These are the activations of a small neural network, seen along a few directions. Each row is one input.
In each table, some parts of the input vary, and every possible input appears once, in random order.
A made-up example of a description, with smaller parts first: one of 8 places around a ring, together with either a single point or one of 9 places along a line or (one of 2 separate values, together with one of 6 places along a line).
Shared parts are said once, and a part with two or three values counts as separate values.
(in the rows, 128 means zero)

Other details of the inputs shift rows strongly along two fixed directions, in all tables alike. That doesn't count.

Table:
row 1: [169 111 144  95  54 115 141 165 127  97 132]
row 2: [141  85 124  66  84 129 129 123  92 113 155]
row 3: [153  67 121 120  92 105 156 170  74 153 150]
row 4: [145  81 110  84  95 115 122 174 100 110 118]
row 5: [187 197 102 125 155 159 120 132 101  79 136]
row 6: [ 43 152 156 130 105  93 103 136 143 149 113]
row 7: [102 214 144 183 173 140 149  67 184 129 125]
row 8: [ 76 144 169 114 104  94  81 123 169 139 104]
row 9: [105 177  99 138 193 142 114  53 155 161 150]
row 10: [ 63  90 149 138 128 130  94 130 157 160 100]
row 11: [137 119 129 111  53 116 168 180 100 108 142]
row 12: [ 41 153 145 132 106  76 107 142 137 158 117]
row 13: [ 62  95 167 133 134 134 110 125 133 184  96]
row 14: [176 190 117 148 145 166 183 129 111  80 149]
row 15: [ 88 219 145 165 186 135 118  68 154 117 116]
row 16: [ 71 103 123 117 127  81  96 142 160 168 103]
row 17: [111 160 102 181 204 134 108  67 157 152 107]
row 18: [ 60 114 133 103 113 135  95 110 155 173 142]
row 19: [ 83 144 156 137  89 119 107 149 196 161 118]
row 20: [109 163 119 176 209 138 124  62 132 177 102]
row 21: [141 125 143  82  79 136 110 190 101  94 128]
row 22: [ 68 105 151 112 133 122  96 141 171 148  99]
row 23: [140  73 112 108  96 111 144 162  55 153 117]
row 24: [203 129 124 148 173 144 164  88  88 107 150]
row 25: [121 167 124 147 206 124 111  60 174 125 100]
row 26: [100 178 118 136 201 164 114  61 159 151 151]
row 27: [162  72 134  92  85 127 141 169 126  98 134]
row 28: [ 50 148 173 126 103  91 105 113 148 132 107]
row 29: [ 64  91 138 142 118 125  89 127 157 166  98]
row 30: [ 40 155 161 132 103 112  99 138 148 144 112]
row 31: [ 63  96 154 138 124 130 106 121 133 191  93]
row 32: [188 137 115 136 177 170 153  92  69 110 117]
row 33: [150  64 152 113  99 144 150 174  83 133 150]
row 34: [ 71 147 170 116 105 111  79 132 170 141 105]
row 35: [ 74 102 153 112 126 114  94 124 172 145  94]
row 36: [203 189  84 142 146 128 160 134 121 105 148]
row 37: [135 121 118 113  56  99 173 184  94 117 145]
row 38: [189 195  96 124 158 140 124 129  97  84 137]
row 39: [159 116 143  97  62 141 141 195 127 104 138]
row 40: [197 136 103 157 175 148 165 109  83 125 155]
row 41: [ 82  84 160 150 118 116 103 118 177 155 125]
row 42: [194 130  97 140 170 149 139  87  93  84 120]
row 43: [178 159  63 109 167 143 147  94  85 121 171]
row 44: [155  60 115 120  82 118 135 170 102 120 146]
row 45: [126 170  98 171 205 107 131  87 187 155 128]
row 46: [ 75  92 164 153 123 123 117 128 152 190 128]
row 47: [144  63 128 103  87 138 122 153  91 105 114]
row 48: [156  74 132  94  93 135 143 187 125 102 138]
row 49: [166  71 133  91  84 111 143 158 125  96 132]
row 50: [161 197 117 130 160 162 150 128  83  68 139]
row 51: [198 135  73 162 171 130 155 116 102 111 156]
row 52: [ 89 140 169 132  91 115 110 134 197 151 115]
row 53: [ 67  89 120 143 120  89  97 130 147 180 103]
row 54: [142  82 116  84  92 133 119 178 104 105 116]
row 55: [120 158 150 185 210 145 132  56 160 163 133]
row 56: [151  60 134 117  90 141 135 178 107 109 149]
row 57: [162 115 125 101  56 117 141 188 121 114 138]
row 58: [ 73  89 168 130 126 108 110  96 134 177  89]
row 59: [200 147  91 137 170 158 153 125 129  89 144]
row 60: [196 133  92 161 167 164 146 116 111  96 154]
row 61: [162  56 135 113  82 115 135 149 108 103 141]
row 62: [185 184 118 144 135 140 183 101 110  72 143]
row 63: [135 120 135 112  49 134 164 184 104 103 141]
row 64: [202 146  85 137 172 140 157 121 125  95 144]
row 65: [179 153  97 103 163 172 142  82  95  97 165]
row 66: [110 218 111 158 191 106  97  95 160 145 122]
Each input here is: one of 6 places along a line, together with either a single point or (one of 2 separate values, together with one of 5 places along a line).
The inputs of row 63 and row 62 match in every part but the place on the line of 6. If row 30 is changed in the same way as row 63 into row 62, which row does it become?
Answer: row 28
The inputs of row 27 and row 48 match in every part but the place on the line of 6. If row 32 is changed in the same way as row 27 into row 48, which row does it become?
Answer: row 13
Change only the place on the line of 5 in row 41. List by row number the other rows that result.
Answer: row 7, row 27, row 52, row 55
Start at row 42 and move only the place on the line of 6, one step at a time. The first step leads to row 47. Which rows follow, in order?
Answer: row 10, row 29, row 17, row 53
List by row number the other rows that have the place on the line of 6 in common with row 37.
Answer: row 3, row 12, row 16, row 23, row 36, row 43, row 45, row 51, row 53, row 66
Change only the place on the line of 5 in row 59. List by row number the other rows that result.
Answer: row 19, row 46, row 60, row 63

Table:
row 67: [195 141 116 101  94 149 153 175  73  61 137]
row 68: [177 187  94 165 157 125 170 107 136 119 149]
row 69: [112  62 150 127  89 124 137 155 131 155 131]
row 70: [ 96 114 152 165 164 133 114  89 185 170 120]
row 71: [189 130 121 154 190 160 134  77 142 108 134]
row 72: [109  64 148 130  88 120 144 155 127 157 132]
row 73: [191 166 103 142 181 143 133 101 165  81 145]
row 74: [193  89 110 129 110 144 183 152  70 107 153]
row 75: [ 98 124 157 112  66 108 127 176 122 129 119]
row 76: [ 95 151 138 154 150 113 108 111 211 151 127]
row 77: [117  95 138 111  73 107 124 175 159 134 137]
row 78: [174 137 107  94  96 133 158 151  31  91 157]
row 79: [100 113 156 102  70 119 112 173 136 112 113]
row 80: [114 101 135 118  67 101 136 175 151 144 138]
row 81: [207 128  94 117  89 128 177 172  90  91 159]
row 82: [ 63 164 143 131 155 130  95  90 156 157 116]
row 83: [116  98 136 115  70 105 130 176 155 140 137]
row 84: [ 90 117 134 131 180 121  84  81 169 163  92]
row 85: [146 192 107 136 170 144 141  93  87 115 146]
row 86: [ 99  71 128 109 101 112 109 155 103 157 117]
row 87: [ 73 132 125 159 171 113 104  94 145 181 112]
row 88: [192 152 119 111  84 126 173 171  55  78 142]
row 89: [216 112 101 100 105 140 150 167 110  64 155]
row 90: [ 62 168 143 135 154 127  99  92 151 162 120]
row 91: [169 192 116 140 170 156 132 106 134  72 123]
row 92: [ 91  97 145  74  82 128  99 146 119 123 116]
row 93: [ 74 187 156 161 138 107 121 111 166 155 112]
row 94: [171 188 116 137 172 156 128 101 138  64 120]
row 95: [ 92 117 150 169 163 132 120  92 181 174 122]
row 96: [123  52 157 115  91 127 118 146 143 143 125]
row 97: [104  68 146 136  83 108 158 150 119 159 133]
row 98: [ 92  77 125 122  93  94 124 149  89 159 124]
row 99: [170 141  96 133 202 151 119  85 113 117 116]
row 100: [ 60 171 143 139 152 122 103  92 146 165 123]
row 101: [ 94  76 126 118  96 102 119 152  94 159 122]
row 102: [162 147  92 145 197 149 126  93 104 126 124]
row 103: [ 82 123 130 143 177 122  91  90 160 172 101]
row 104: [ 89 101 144  79  82 127 103 150 113 129 120]
row 105: [164 202 117 150 165 149 145 115 120  93 130]
row 106: [159 174 105 111 181 165 120  78 117  85 123]
The inputs of row 89 and row 91 match in every part but one. If row 83 is changed in the same way as row 89 into row 91, which row does it become?
Answer: row 105
Describe the family of inputs behind these rows.
Answer: one of 5 places around a ring, together with one of 8 places along a line
Change only the place on the ring of 5 in row 71. List by row number the other rows that result.
Answer: row 73, row 84, row 94, row 106
Change only the place on the line of 8 in row 71. List by row number the other rows that result.
Answer: row 69, row 70, row 72, row 74, row 95, row 96, row 97

Table:
row 107: [ 93 125 136 120 122 110 120 126 129 151 127]
row 108: [ 89 139 140 136 139 118 116 109 167 159 135]
row 109: [173 136 120 153 165 143 141 110 127 113 130]
row 110: [ 92 147 138 140 125 111 122 118 164 160 123]
row 111: [170 143 105 152 167 135 142 119 123 124 139]
row 112: [118  83 145 121 105 121 115 150 146 142 126]
row 113: [169 136 120 119 139 146 148 121 112 102 150]
row 114: [107 113 134 111  87 108 130 166 139 133 121]
row 115: [155 169 101 132 158 137 124 119 126  97 134]
row 116: [ 99 128 133 120 109 117 116 146 164 138 122]
row 117: [159 168 105 129 152 140 127 107 120 110 139]
row 118: [165 137 115 140 171 147 133 104 111 115 116]
row 119: [ 98 124 147 137 118 109 131 124 144 150 128]
row 120: [154 141  96 130 168 149 133 100 110 121 134]
row 121: [112  90 138 122 109 111 117 147 118 147 108]
row 122: [ 98 120 156 131 118 117 127 119 151 143 127]
row 123: [169 151 112 132 133 134 154 138 113  96 127]
row 124: [155 169 111 145 156 128 134 117 116  96 125]
row 125: [154 158 115 138 160 134 142 102 103 114 134]
row 126: [ 98 104 139 146 117 111 128 124 146 152 126]
row 127: [162 144 101 139 173 138 134 113 108 126 125]
row 128: [ 94 123 136 114 123 117 111 123 137 149 130]
row 129: [ 78 151 148 139 165 124 105  84 167 157 121]
row 130: [142 188 111 163 195 136 145  79 144 133 143]
row 131: [161 140  99 144 161 146 140 106 126 118 149]
row 132: [100  91 126 112 104 115 123 141 115 149 122]
row 133: [203  66 109  60  33 157 158 232  22  70 158]
row 134: [155 137 111 138 166 150 139  94 107 112 124]
row 135: [162 163 114 133 156 148 141 119 140  97 131]
row 136: [173 131 112 104 117 140 133 151  97  74 136]
row 137: [ 92 143 149 136 128 124 113 109 177 151 122]
row 138: [165 163 123 140 147 145 147 105 128 107 132]
row 139: [ 89 115 146 153 136 121 121 102 166 153 121]
row 140: [104 109 149 112  90 109 112 154 131 115 114]
row 141: [ 89 115 141 145 139 126 115 104 171 155 128]
row 142: [109 103 135 134 124 117 109 139 158 156 128]
row 143: [ 90 142 152 141 131 118 120 120 176 139 107]
row 144: [151 163 128 147 158 162 142 118 108 109 130]
row 145: [115  93 152  97  65 112 118 159 112 121 122]
row 146: [120  68 140  94  92 124 112 161 114 136 114]
row 147: [118  89 143 135 103 108 125 152 136 147 121]
row 148: [161 155 102 125 137 128 137 138 104  94 133]
row 149: [106 115 136 109  86 106 117 150 122 139 126]
row 150: [129  76 136  79  38 116 128 190 111 125 138]
row 151: [102 130 146 134 104 110 127 130 150 149 119]
row 152: [ 87 146 147 152 135 130 120 127 141 152 118]
row 153: [193  80  99  99  83 135 164 176  62  91 157]
row 154: [104 104 130 120 130 120 103 133 140 156 114]
row 155: [106 109 146 103  88 118 109 143 132 130 126]
row 156: [103 114 139 120  94 129 126 166 112 141 129]
row 157: [168 130 122 114 118 166 145 155  84  96 142]
row 158: [154 142 104 144 165 141 143  99 102 119 126]
row 159: [159 168 114 143 150 132 137 106 110 109 131]
row 160: [ 86 136 153 134 142 118 114  99 149 148 117]
row 161: [ 85 116 136 131 145 130 108  99 152 155 115]
The inputs of row 135 and row 114 match in every part but one. If row 157 is changed in the same way as row 135 into row 114, which row does it become?
Answer: row 156
The inputs of row 155 and row 149 match in every part but one. If row 136 is changed in the same way as row 155 into row 149, which row does it become?
Answer: row 148
Describe the family of inputs behind these rows.
Answer: one of 5 places around a ring, together with either a single point or (one of 2 separate values, together with one of 5 places along a line)
Change only the choice among 2 separate values in row 132. List by row number the other rows that result.
Answer: row 153
Start at row 124 and move only the place on the line of 5, one step at a time. The first step leads to row 159. Which rows follow, in order?
Answer: row 125, row 158, row 121
Change only the place on the ring of 5 in row 141. List by row number the other rows that result.
Answer: row 126, row 131, row 139, row 153
